These are the activations of a small neural network, seen along a few directions. Each row is one input.
Each table varies a few parts of the input and shows all the possible inputs, shuffled.
A made-up example of a description, with smaller parts first: line(6) and (point or ring(9) or (values(2) and ring(5))).
Shared parts are said once, and a part with two or three values counts as separate values.
In the rows, 128 means zero.

Other details of the inputs shift rows strongly along two fixed directions, in all tables alike. That doesn't count.

Rows:
x1: [ 81 122 131  97 130  53 145 154 200 179  62]
x2: [187 135 132 132 119 160 112  99 102 127 158]
x3: [ 39 166 136 180 173 163 136 185  93  75 114]
x4: [ 89 132  96 101 161  64 147 136 213 187  85]
x5: [187 134 131 129 120 161 111 100 100 127 159]
x6: [158 132 113 131 110 130 123 103 124 134 140]
x7: [177 123 136 126 107 160 123 103 107 121 171]
x8: [182 128 130 124 115 164 126  99 106 120 164]
x9: [155 100 133 124 109 147 112 117 116 116 120]
x10: [ 77 115 104 110 133  66 122 159 213 179  70]
x11: [181 127 133 136 106 154 124  95 105 123 165]
x12: [165  90 104  55  86  45 116  88 239 224 110]
x13: [169 112 145 114 115 130 105 131 117 114 131]
x14: [182 127 132 139 104 153 124  94 105 122 163]
x15: [196 110 142 114 107 155 107 131  91  97 148]
x16: [171 127 124 127  95 152 116  97  97 121 168]
x17: [180  97 137 134  95 167 106 111  91 104 139]
x18: [180  75  95  52  84  62  98 127 239 220  82]
x19: [184 132 117 116 111 162 122 103  99 118 158]
x20: [ 39 181 120 180 180 148 157 149  91  81 127]
x21: [162 128 122 115 123 141 135 107 131 134 147]
x22: [ 40 169 128 170 186 155 171 162 101  80 140]
x23: [149 128 117 126 102 128 122 103 121 133 149]
x24: [ 36 158 124 160 178 146 137 188 122  94 101]
x25: [179 121 130 124 109 163 127 107 108 119 171]
x26: [172 125 130 130  94 148 119  99 101 119 170]
x27: [ 36 164 151 166 164 124 161 180 103  94  96]
x28: [ 46 147 147 168 191 147 149 181  77  85 114]
x29: [164  90  94  56  83  43 115  87 234 224 104]
x30: [ 77 120 104 119 138  54 153 131 217 182  97]
x31: [172  83 103  67  88  46 125  93 244 225 109]
x32: [ 31 166 125 162 168 119 159 150 124 104 129]
x33: [193 112 149 125 101 150 103 125  91  98 148]
x34: [179 124 137 130 106 160 123 101 108 121 170]
x35: [180 128 132 134 107 156 124  94 104 122 163]
x36: [ 70 128 107 101 138  54 146 127 213 181  99]
x37: [ 73 129 101  96 138  56 140 122 214 186  92]
x38: [158 131 131 124 120 138 128  99 133 135 146]
x39: [ 85 133  99 116 153  57 141 128 211 190  85]
x40: [193 113 152 123 105 153 100 123  93  98 146]
x41: [ 36 176 119 163 183 129 155 147 122 102 114]
x42: [189 121 154 113  95 163 118 128  82 113 139]
x43: [188 132 126 142 111 153 114 100 100 128 157]
x44: [161 122 150 120  97 134 123 131 104 126 122]
x45: [192 110 146 127  99 147 102 124  90  99 147]
x46: [179 132 121 133 103 153 117  98  99 121 159]
x47: [180  98 136 132  96 168 104 109  89 103 137]
x48: [154 101 135 119 113 151 107 117 116 117 120]
x49: [ 37 171 129 168 183 128 165 147 127 103 120]
x50: [ 37 164 149 168 163 122 161 179 103  93  93]
x51: [182  98 134 122 105 176 106 114  91 101 138]
x52: [ 76 121 104 113 140  56 153 130 217 183  97]
x53: [178 120 133 137 100 154 126 103 106 122 172]
x54: [ 39 147 131 167 182 166 151 171  87  63 105]
x55: [179  83 128  48  78  45 113 115 223 222  75]
x56: [190 100 146 118 114 160 112 130  75 118 148]
x57: [ 42 180 118 169 187 155 158 154  95  81 128]
x58: [ 79 115 104 116 131  64 123 160 214 178  70]
x59: [ 31 178 128 166 179 151 153 150  92  81 136]
x60: [ 37 167 156 158 171 129 157 177 105  94  93]
x61: [ 31 139 129 175 172 134 149 165 114  84  91]
x62: [161 101 144 128 117 130 114 130  99 133 131]
x63: [ 69 128  96 104 135  54 143 124 207 182  93]
x64: [ 46 181 128 189 190 147 155 155  93  89 130]
x65: [174 126 135 114 101 155 115  98 104 122 172]
x66: [189 100 153 126 108 151 107 123  80 123 146]
x67: [187  99 152 134 106 151 108 125  77 121 150]
x68: [149 128 116 110 114 138 124 108 123 132 150]
x69: [194 110 144 118 108 156 104 129  92  97 148]
x70: [ 73 126 100  89 144  60 152 133 213 179  99]
x71: [ 81 102 128 103 153  52 133 151 196 186  70]
x72: [ 39 182 125 171 186 152 154 150  94  82 128]
x73: [ 27 168 125 163 171 122 160 150 120 100 128]
x74: [ 41 153 141 171 177 117 147 182 113  78 105]
x75: [175 128 120 111 104 161 121 103  96 117 167]
x76: [ 35 150 141 176 181 163 144 163  89  64 103]
x77: [189 132 125 127 122 163 116 105 102 126 159]
x78: [ 38 164 134 186 171 160 137 186  93  75 116]
x79: [183  80 119  42  78  47 121 121 223 220  75]
x80: [ 86 110 117 111 138  42 133 156 208 163  71]
x81: [183 118 138 125  99 175  90 130  96 114 146]
x82: [188  99 150 137 104 149 108 124  77 120 147]
x83: [ 71 126 102  93 143  60 148 132 214 180  99]
x84: [180 130 136 126 113 161 121  95 106 122 164]
x85: [188 134 130 134 116 157 114 100 101 127 158]
x86: [185 118 139 128  98 175  91 127  98 113 145]
x87: [161 103 149 119 124 135 110 131 100 133 131]
x88: [180 134 123 127 106 156 117  97 100 121 157]
Description of these inputs: line(8) and (values(5) or ring(6)).
Changing only the line(8) part turns x85 into x5. The same change can be made to x88. Which row results?
Answer: x72
Changing only the line(8) part turns x84 into x35. The same change can be made to x59. Which row results?
Answer: x63
Which other rows does x43 become when the ring(6) part takes its other values? List them by row number.
Answer: x6, x14, x23, x26, x30
Which other rows agree with x19 in the line(8) part? List them by row number.
Answer: x4, x15, x18, x21, x22, x54, x56, x70, x75, x79
A walk changes only the line(8) part. It starts at x79 and steps to x42. List the rest of the walk in order.
Answer: x55, x60, x1, x44, x27, x50
Which other rows does x45 become when the line(8) part takes its other values? List them by row number.
Answer: x13, x15, x33, x40, x69, x74, x80
